A small network was shown many inputs. Here are its activations along a few directions, one row for each input.
Each table varies a few parts of the input and shows all the possible inputs, shuffled.
A made-up example of a description, with smaller parts first: one of 5 places around a ring, together with either a single point or (one of 2 separate values, together with one of 4 places along a line) or one of 11 places along a line.
Shared parts are said once, and a part with two or three values counts as separate values.
In the rows, zero is written as 128.

Other details of the inputs shift rows strongly along two fixed directions, in all tables alike. That doesn't count.
These rows show it; all are for the same input, with only those details redrawn:
[104 131 129 136 159 138 109 129 158 133 121]
[107 129 141 141 175 145 106 118 160 139 117]
[157 156 131 137 121 128 144 113 117 150 127]
[158 153 145 142 142 137 136 100 121 157 120]
[160 157 131 137 120 128 144 112 115 151 126]
[159 158 123 134 110 123 148 118 112 148 129]
[156 153 143 141 140 137 136 102 122 155 121]
[110 132 137 139 168 141 109 120 157 138 118]

Rows:
r1: [102 103 115 109 132 123 119 145 138 102 133]
r2: [ 97 113  60 138  86 125 130 185 154  85 140]
r3: [ 95  95 121 112 116 128 106 152 137 103 137]
r4: [160 156 139 140 131 133 141 104 117 155 123]
r5: [151 146  90 128  51 105 143 149  89 128 137]
r6: [100 107 137 119 135 122 119 135 135 112 139]
r7: [161 129 142 120 116 128 160 120 105 132 134]
r8: [157 132 113 112  81 114 173 149 102 117 144]
r9: [ 95 100 117 107 105 121 107 155 131 101 139]
r10: [161 147 139 136 132 126 144 112 114 146 113]
r11: [156 132 137 110 101 118 154 123 100 126 134]
r12: [104 112 146 111 151 136 112 122 146 120 135]
r13: [108  91 161 134 173 158  98 117 150 126 122]
r14: [105 134 135 128 153 130 102 119 148 134 118]
r15: [157 129 142 115 111 125 156 121 104 129 133]
r16: [ 99 128 100 121 124 112 106 146 138 113 116]
r17: [103 103 130 111 147 128 110 130 138 109 127]
r18: [ 87  93  38 115  50 118 147 217 150  54 165]
r19: [105 135  96 116 105 105 127 165 139 109 122]
r20: [ 98 110 116 115 111 114 131 156 132 102 149]
r21: [103 106 135 127 142 130 127 138 139 113 143]
r22: [115  98 155 130 188 153 111 110 150 126 118]
r23: [165 118 162 131 127 145 134  98 100 146 128]
r24: [160 139 137 146 114 133 128 109 105 152 118]
r25: [107 128 108 128 131 120 126 156 149 115 120]
r26: [101 130 110 129 114 109 118 147 131 116 132]
r27: [155 157 134 131 117 124 137 109 113 150 124]
r28: [161 152 135 127 116 116 141 114 107 143 113]
r29: [105 116 134 137 144 135  91 126 141 131 113]
r30: [158 141 143 137 111 127 119 102  99 151 114]
r31: [158 143 150 153 140 132 142 102 111 153 124]
r32: [150 161  97 123  76 108 154 141 106 133 139]
r33: [165 125 146 123 136 136 147 101 103 137 128]
r34: [153 142 110 107  74 114 166 141 100 121 156]
r35: [102 107 152 125 177 152 114 122 161 124 134]
r36: [107 123 128 134 162 131 101 121 146 129 108]
r37: [105 124 118 135 156 130 105 129 148 125 111]
r38: [ 98 110 142 113 155 139 113 128 152 117 136]
r39: [106  98 163 140 183 150 116 116 152 126 133]
r40: [107 127 135 141 150 125 112 126 139 130 123]
r41: [152 141 152 150 144 133 136 100 114 152 123]
r42: [155 150 100 132  97 111 146 132 106 134 123]
Changing only one part turns r17 into r16. The same change can be made to r8. Which row results? -> r25
Changing only one part turns r31 into r39. The same change can be made to r40. Which row results? -> r20
What is each input in this table made of? -> one of 2 separate values, together with either a single point or (one of 4 places along a line, together with one of 5 separate values)
Change only the choice among 5 separate values in r19. List by row number the other rows that result. -> r27, r29, r36, r40
Change only the choice among 2 separate values in r38. List by row number the other rows that result. -> r27
